M =
[[125 133 125 127 131 129 127 130 122 129 126 125 133 131]
 [139 122 120 126 105 131 132 124 147 129 141 136 114 121]
 [127 116 131 128 127 138 135 133 126 130 129 135 129 133]
 [121 126 133 125 119 123 121 130 118 131 134 132 128 127]]
Indices start at 1.
row 1 col 1 = 125
row 2 col 2 = 122
row 3 col 14 = 133
row 2 col 8 = 124
row 3 col 10 = 130
row 4 col 6 = 123
row 3 col 2 = 116
row 3 col 9 = 126
row 2 col 14 = 121
row 3 col 7 = 135
row 1 col 9 = 122
row 1 col 13 = 133
row 1 col 11 = 126
row 2 col 1 = 139
row 4 col 8 = 130
row 4 col 11 = 134
row 1 col 7 = 127
row 4 col 10 = 131

arr =
[[113 132 117 118]
 [115 146 123 120]
 [129 127 133 133]
 [129 123 127 132]
 [132 137 109 120]
 [116 131 116 119]
 [130 128 113 124]
 [106 133 129 111]
 [ 99 132 131 110]
 [122 143 107 120]
 [130 120 125 129]
 [126 124 118 125]
 [128 121 127 129]
 [128 128 124 138]]
Rows and columns are counted from 1.
(1, 1) -> 113
(6, 3) -> 116
(10, 3) -> 107
(14, 2) -> 128
(6, 1) -> 116
(10, 1) -> 122
(6, 4) -> 119
(8, 1) -> 106
(8, 4) -> 111
(10, 2) -> 143
(7, 1) -> 130
(11, 3) -> 125
(3, 3) -> 133
(5, 1) -> 132
(13, 2) -> 121
(13, 3) -> 127
(7, 2) -> 128
(7, 3) -> 113
(11, 1) -> 130
(4, 3) -> 127

X =
[[118 132 129 126 137 126 147 123 131 126 128 123 128 120 130 128]
 [126 133 133 123 124 136 120 135 131 127 137 133 107 124 135 124]
 [140 130 135 133 127 130 140 127 131 129 132 135 125 128 121 127]
 [119 129 128 130 127 116 112 138 133 121 137 126 154 125 125 127]
 [134 135 125 132 132 129 127 121 132 132 119 115 142 125 129 128]
 [125 135 119 123 124 127 104 123 125 126 129 135 127 135 127 147]
 [123 125 132 129 121 136 137 121 129 131 119 130 114 135 129 140]
 [133 131 133 134 123 131 118 126 128 126 116 128 126 123 129 133]
 [133 130 127 123 126 133  99 130 127 138 130 128 143 124 129 134]
 [127 139 128 122 119 130 137 129 128 126 120 124 130 132 130 125]
 [128 132 133 132 129 118 119 121 131 128 122 115 148 133 131 117]
 [125 131 122 127 118 131 136 118 133 126 128 125 106 132 128 132]
 [139 129 124 122 122 124 129 133 124 118 128 133 140 130 126 128]
 [118 133 125 129 134 134 125 126 132 132 117 123 138 129 125 125]
 [132 134 127 122 126 134 103 133 123 133 136 132 139 127 136 128]]
Rows and columns are counted from 1.
(1, 1): 118
(2, 14): 124
(13, 10): 118
(5, 15): 129
(14, 1): 118
(12, 1): 125
(6, 2): 135
(2, 16): 124
(9, 6): 133
(4, 11): 137
(7, 6): 136
(3, 2): 130
(3, 5): 127
(7, 15): 129
(11, 7): 119
(6, 14): 135
(9, 4): 123
(14, 16): 125
(15, 8): 133
(3, 10): 129
(15, 15): 136
(10, 7): 137
(3, 12): 135
(4, 5): 127
(1, 11): 128
(11, 6): 118
(14, 3): 125
(13, 7): 129
(2, 7): 120
(4, 12): 126
(2, 8): 135
(7, 12): 130
(12, 13): 106
(7, 4): 129
(9, 12): 128
(5, 7): 127
(8, 9): 128
(5, 8): 121
(5, 14): 125

a =
[[123 136 124 130 147 109 125 120 135 125 115]
 [117 137 135 132 152 139 124 145 106 136 125]
 [123 126 123 136 149 117 121 108 118 117 112]
 [108 143 142 142 154 131 132 120 136 137 112]
 [110 132 138 154 148 122 129 124 132 139 109]
 [106 134 134 135 155 111 131 135 123 138 108]]
Rows and columns are counted from 1.
row 1 col 1 = 123
row 2 col 2 = 137
row 6 col 11 = 108
row 4 col 9 = 136
row 1 col 8 = 120
row 4 col 4 = 142
row 2 col 3 = 135
row 4 col 11 = 112
row 2 col 6 = 139
row 1 col 11 = 115
row 6 col 6 = 111
row 5 col 4 = 154
row 5 col 6 = 122
row 6 col 9 = 123
row 3 col 2 = 126
row 2 col 11 = 125
row 5 col 8 = 124
row 4 col 8 = 120
row 2 col 1 = 117
row 6 col 2 = 134
row 2 col 8 = 145
